A small network was shown many inputs. Here are its activations along a few directions, one row for each input.
In each table, some parts of the input vary, and every possible input appears once, in random order.
A made-up example of a description, with smaller parts first: line(4) and (point or ring(11) or (values(3) and ring(8))).
Shared parts are said once, and a part with two or three values counts as separate values.
(in the rows, 128 means zero)

Other details of the inputs vary at random and push rows far along two fixed directions, the same in every table; ignore that.

Table:
row 1: [234 163 137 164 174 189 104  58  59 168  77 196]
row 2: [146 160 145 105 125 150 142 146 194 106 101 139]
row 3: [122  21 131 134  71 128 117 127  83 181 188  81]
row 4: [114 124 125 150 117  89 110 124 160 113 149 111]
row 5: [135 148 130 126 100 128 110 118 190  63 131 110]
row 6: [127 141 119 145 136 195 150 126 138  74  93 130]
row 7: [149 183 114 179 189 131  85  79  14 187 104 169]
row 8: [126  44 148  88  90 125 146 179  93 209 165  97]
row 9: [ 66 157 112 129 146 120 165 155 190  55 110 140]
row 10: [134 128 126 117  95 133 151 143 208  28 138  95]
row 11: [103 172 119 120 154 136 136 136 144  74  97 127]
row 12: [108  68 151  83 115  92 131 158  88 231 163 107]
row 13: [180 193 131 153 171 123 105  88 108 167  76 192]
row 14: [167 148 125 145 144  92  78  72  67 144 142 139]
row 15: [114 171 117 124 136 165 121 133 141  85  98 128]
row 16: [102 119 113 109 114 157 162 164 130  95 131  95]
row 17: [ 85  56 141  99 115  76 150 163 108 234 176 129]
row 18: [ 91 108 118 133 111  76 141 132 188  90 164 119]
Each input here is: values(3) and line(6).
Changing only the values(3) part turns row 5 into row 15. The same change can be made to row 18. Which row results?
> row 9
Change only the values(3) part in row 7. List by row number the other rows that result.
> row 4, row 13
Start at row 17 and move only the line(6) part, one step at a time. The first step leads to row 13. Which rows follow, in order?
> row 12, row 2, row 8, row 1

Table:
row 19: [191 193 109 172 149  63  68  27 154  76 139 159]
row 20: [195 177 106 194 149 186 134  84 110  91  93 169]
row 21: [115  91 135  86 114  63 165 161 100 210 162 129]
row 22: [122 140 146 165 143 157 130  97 140  89  89 162]
row 23: [ 81  57  98 170  88  52 109  97  93 141 205 101]
row 24: [142  78 151 114  64 127 113 146 115 206 173 117]
row 25: [128  77 170 112  94 100 102 118  83 226 145 126]
row 26: [ 87 148 143 107 114 136 160 171 189  61  95  66]
row 27: [ 96 109 122 138  68 176 174 155 211  59 130 123]
row 28: [ 82 108 140 140 117 147 196 147 208  67 104  96]
row 29: [ 67  95 119 123 140 113 199 177 163 112 150 128]
row 30: [175  57 147  92 114 122  86 101  50 223 173 136]
row 31: [120 119 133 117 131  98 144 161 174 175 119 112]
row 32: [154 158 126  96 139 171 100 115 120  67 109 128]
row 33: [ 68 101 125 110 111 113  94 173  86 201 144 100]
row 34: [123 109 138 121 126 101  96 132 119 221 132 146]
row 35: [ 81  92 113 141 102  52  69 119  82 140 214  58]
row 36: [202 195 148 148 167 133 121  71 136 118  68 159]
row 37: [ 87 142 121  93 142 100 156 180 112 131 142 110]
row 38: [ 96 193 124  96 157 129 131 150 152  72 112 156]
row 39: [148 196 104 157 199 154 127  54  88 119 107 230]
row 40: [156 156 112  99 141 162 135 133 137  49 100  99]
row 41: [ 81 107 153  72 110  85 162 192 214 118 153 138]
row 42: [ 97  75 124 162 143 126 101 124  47 235 145 152]
row 43: [141  67 146  75 104 125 170 177 212  96 148  77]
row 44: [103 121 154 118 119 133  87 126  60 170 128 106]
row 45: [183 234 100 166 214 149  79  76  56 150  66 164]
row 46: [113  78 113 172 147 111 121 133  37 237 133 138]
row 47: [120 171 127 117  94 179 126 157 190  47 116 104]
row 48: [115 150 118 114  86 159 161 183 191  60 122  67]
row 49: [227 161 100 170 192 179 120  34  44 111  88 187]
row 50: [188 160 139 140 112 144 142 138 188  96 106 128]
row 51: [140 107 120 129 132 178 143 116 165  49 113 152]
Changing only one part turns row 49 into row 43. The same change can be made to row 46. Which row results?
> row 31
What is each input in this table made of?
> values(3) and (point or (values(2) and line(5)))
Change only the values(2) part in row 45. List by row number the other rows that result.
> row 33
Change only the values(3) part in row 19. List by row number the other rows that result.
> row 23, row 35
Change only the values(3) part in row 22. List by row number the other rows that result.
> row 25, row 44
